Each row below holds a small network's activations on one input, seen along a few directions.
In each table, some parts of the input vary, and every possible input appears once, in random order.
Descriptions start from the smaller parts, as in this example, which fits no table here: one of 2 separate values, together with either a single point or one of 11 places around a ring or (one of 6 places along a line, together with one of 8 places around a ring).
Shared parts are said once, and a part with two or three values counts as separate values.

Other details of the inputs shift rows strongly along two fixed directions, in all tables alike. That doesn't count.
To show where, the next rows are all for the same input, with only those details redrawn:
[ -6 -10   1   7  -9 -21 -20  11   5  -3   0 -20  11]
[-14   9 -11 -18   6  -1  25 -20   6 -11 -19   5  -4]
[ 12  13  47   7 -11  51  40  -2   8   5   4  27 -26]
[ -6  -9   1   6  -9 -21 -19  10   5  -3   0 -19  11]
[ 20  -6  59  31 -25  31  -6  29   7  13  23   2 -11]
[ 21  -6  60  31 -26  31  -6  30   7  13  23   2 -11]
[ -6 -10   1   7  -9 -21 -20  11   5  -3   0 -19  11]

Rows:
x1: [ -4   2 -30 -25  15   7  21 -20  -7   8  -3  13  -3]
x2: [  3  -7 -12  13  -5 -23 -16  13   8  12   4 -17   7]
x3: [  1  -2 -19  19  -2 -18 -26  14 -12   5   7  -2   9]
x4: [ 13   1  41   2  -3  61  37   4   1   3   4  28 -27]
x5: [ -4 -19  -5  -7  -3 -10 -27   8 -10   1  12 -14  15]
x6: [-14   9 -11 -18   6  -1  25 -20   6 -11 -19   5  -4]
x7: [ -9  20 -29 -18  20   8  16 -14  -4   7  -6  16   1]
x8: [ -8  -5  -5  13  -6 -16 -29  11 -15 -10   4  -5  13]
x9: [ 16 -10   8   4  12 -19 -31  -5  -5  -5   2 -21  15]
x10: [  7  -3 -17  13  -8 -27 -22  12  -1   3  11  -7   0]
x11: [ 16  11 -18 -14  30  -2  18 -33  -2   2 -14   6  -4]
x12: [-18  17 -16 -25  16  10  13 -17  -7  -8 -10  14   4]
x13: [ -9  13 -16 -18   3  -5  20 -21  -3 -20 -11  15 -10]
x14: [  4 -19 -18   8   3 -13 -19  19   1  10   4 -16   5]
What is each input in this table made of? -> one of 2 separate values, together with either a single point or one of 6 places around a ring
Which other rows agree with x7 in the choice among 2 separate values? List them by row number. -> x1, x2, x3, x10, x11, x14

Rows:
x15: [ 23   0  43  20 -16  27  10  14   7   8  15  10 -18]
x16: [-8 -7 -5 -4 -3 -7 -4  2 -1 -6  1 -3  6]
x17: [ 22   2  37  15  -7  35   3  14  -7  19  24  16 -13]
x18: [-8 -2 -2 -1 -9 -9 -6  1 -2 -6 -4 -3  5]
x19: [-7 -4 -7  1 -1 -7 -4  7  2 -1 -5 -5  0]
x20: [  2  -1 -13   6   4  -8  -8  -1  -3   6   4   2   2]
x21: [  6  -1 -12  -3   6  -3 -10   3  -1   6   5  -1   5]
x22: [  3  -2 -15   2   6  -6  -7   2  -8   2   0  -2   3]
x23: [  0  -4  -1   0  -1 -11  -1  -2   4   0  -4 -11   3]
x24: [-1 -3  0 -3  5 -6 -7 -2 -1 -4 -3 -9  6]
x25: [ -8   2  -6   2  -1 -10  -2   6   3  -1  -2  -4   6]
x26: [-8  5 -4  0 -6 -9 -7  2  2 -4  0 -4  3]
x27: [-2 -4 -1 -1  3 -8 -5 -4  3  0 -6 -9  8]
x28: [ -1  -1   1  -1   5  -8 -10  -3  -1  -9  -2  -5   4]
x29: [-15  20 -15 -34  16  31  59 -38   3  -9 -22  31 -22]
What is each input in this table made of? -> either one of 4 separate values or one of 5 places along a line or one of 6 places around a ring
Which of the alternatives is x24? -> one of 5 places along a line
